Here are a small network's activations along a few directions, averaged over the inputs that share one value of a field.
Related values have similar rows: they may be neighbours, one step apart, or belong to one group.
In the rows, 500 means zero.
Random noise pushes rows far along 2 fixed directions. That doesn't count. These rows show it; they differ only by the noise:
[501, 634, 400, 536, 267, 333, 414, 428, 575, 437, 791, 535, 562]
[589, 504, 538, 535, 424, 477, 382, 471, 562, 418, 598, 456, 516]
[662, 378, 594, 497, 557, 624, 349, 506, 479, 416, 397, 366, 499]
[526, 570, 349, 480, 314, 415, 394, 440, 460, 452, 675, 477, 582]


Field FEDO:
bet: [499, 642, 465, 547, 268, 302, 421, 414, 631, 439, 812, 541, 555]
guf: [438, 433, 506, 491, 458, 445, 371, 423, 348, 499, 352, 399, 412]
kovu: [449, 639, 452, 394, 489, 345, 648, 654, 569, 504, 531, 549, 406]
biv: [426, 362, 211, 339, 503, 467, 453, 415, 215, 450, 294, 543, 499]
petul: [400, 552, 711, 515, 422, 356, 469, 467, 683, 461, 799, 825, 447]
mos: [442, 681, 477, 543, 397, 478, 522, 500, 814, 606, 688, 581, 481]
zuzis: [585, 321, 980, 566, 843, 732, 604, 609, 567, 465, 384, 468, 373]
kosuz: [372, 548, 367, 519, 437, 483, 501, 582, 470, 688, 352, 450, 419]
nebit: [591, 460, 483, 443, 646, 812, 584, 537, 403, 472, 58, 436, 611]
goz: [420, 632, 293, 286, 410, 604, 605, 570, 296, 576, 501, 551, 544]
mib: [553, 463, 451, 536, 548, 564, 487, 480, 507, 633, 568, 355, 578]
tiru: [538, 467, 691, 698, 622, 565, 650, 512, 606, 440, 511, 537, 567]
zoti: [444, 470, 366, 487, 380, 452, 482, 430, 461, 382, 561, 626, 648]
doza: [347, 595, 296, 585, 434, 352, 569, 418, 371, 688, 607, 503, 508]
sif: [441, 509, 286, 414, 590, 313, 676, 510, 335, 568, 525, 491, 494]
Each value of FEDO is a pair of two hidden parts, and every pair occurs once (3 first parts, 5 second parts).
Changing only the second part turns kosuz into nebit. doza has the same second part as kosuz; what does that change turn doza into? -> tiru
Changing only the second part turns sif into mib. biv has the same second part as sif; what does that change turn biv into? -> bet

Field FILIS:
lis: [474, 487, 442, 351, 518, 593, 600, 535, 377, 445, 483, 517, 565]
noso: [562, 451, 555, 533, 515, 620, 483, 487, 550, 465, 485, 433, 567]
tadit: [553, 394, 238, 315, 507, 718, 469, 475, 113, 516, 334, 389, 698]
feme: [502, 396, 561, 448, 659, 540, 480, 501, 398, 549, 354, 444, 387]
kida: [521, 416, 428, 523, 607, 538, 494, 494, 424, 602, 396, 409, 472]
tozem: [381, 545, 423, 432, 503, 447, 612, 528, 422, 518, 468, 623, 485]
fugab: [614, 394, 699, 576, 610, 554, 361, 545, 630, 493, 302, 402, 351]
geli: [538, 525, 629, 588, 406, 390, 432, 440, 609, 417, 656, 597, 486]
kasa: [537, 527, 390, 469, 489, 636, 571, 515, 392, 546, 443, 439, 603]
zazo: [440, 484, 469, 509, 430, 302, 484, 485, 508, 425, 608, 604, 461]
borar: [480, 524, 588, 568, 354, 450, 380, 468, 657, 468, 650, 487, 468]
geg: [502, 403, 433, 461, 664, 668, 577, 570, 346, 580, 293, 356, 512]
nimik: [617, 366, 542, 391, 670, 701, 542, 570, 338, 548, 303, 429, 567]
kis: [489, 470, 494, 470, 452, 450, 462, 445, 507, 377, 568, 577, 513]
gife: [509, 498, 496, 479, 433, 509, 465, 468, 519, 402, 545, 666, 560]
sez: [459, 668, 439, 504, 435, 454, 567, 538, 554, 598, 549, 485, 489]
refin: [543, 388, 511, 500, 566, 532, 429, 531, 380, 501, 375, 323, 463]
kagov: [400, 567, 447, 512, 418, 417, 488, 505, 554, 574, 466, 450, 440]
gumif: [432, 461, 536, 494, 592, 441, 514, 527, 466, 453, 423, 564, 405]
gisig: [551, 658, 535, 591, 381, 434, 471, 483, 767, 520, 742, 559, 529]
lepa: [616, 491, 666, 613, 532, 495, 422, 427, 588, 443, 540, 442, 506]
domub: [608, 482, 538, 452, 623, 743, 509, 593, 489, 529, 243, 372, 504]
zigo: [482, 447, 484, 485, 500, 404, 469, 450, 479, 477, 538, 519, 444]
nipa: [406, 574, 575, 599, 526, 418, 615, 523, 632, 556, 618, 633, 492]
Each value of FILIS is a pair of two hidden parts, and every pair occurs once (4 first parts, 6 second parts).
Changing only the second part turns refin into lepa. zigo has the same second part as refin; what does that change turn zigo into? -> geli
Changing only the second part turns feme into nimik. kida has the same second part as feme; what does that change turn kida into? -> kasa
Changing only the second part turns kis into zazo. borar has the same second part as kis; what does that change turn borar into? -> fugab
Changing only the second part turns tozem into gumif. sez has the same second part as tozem; what does that change turn sez into? -> kagov
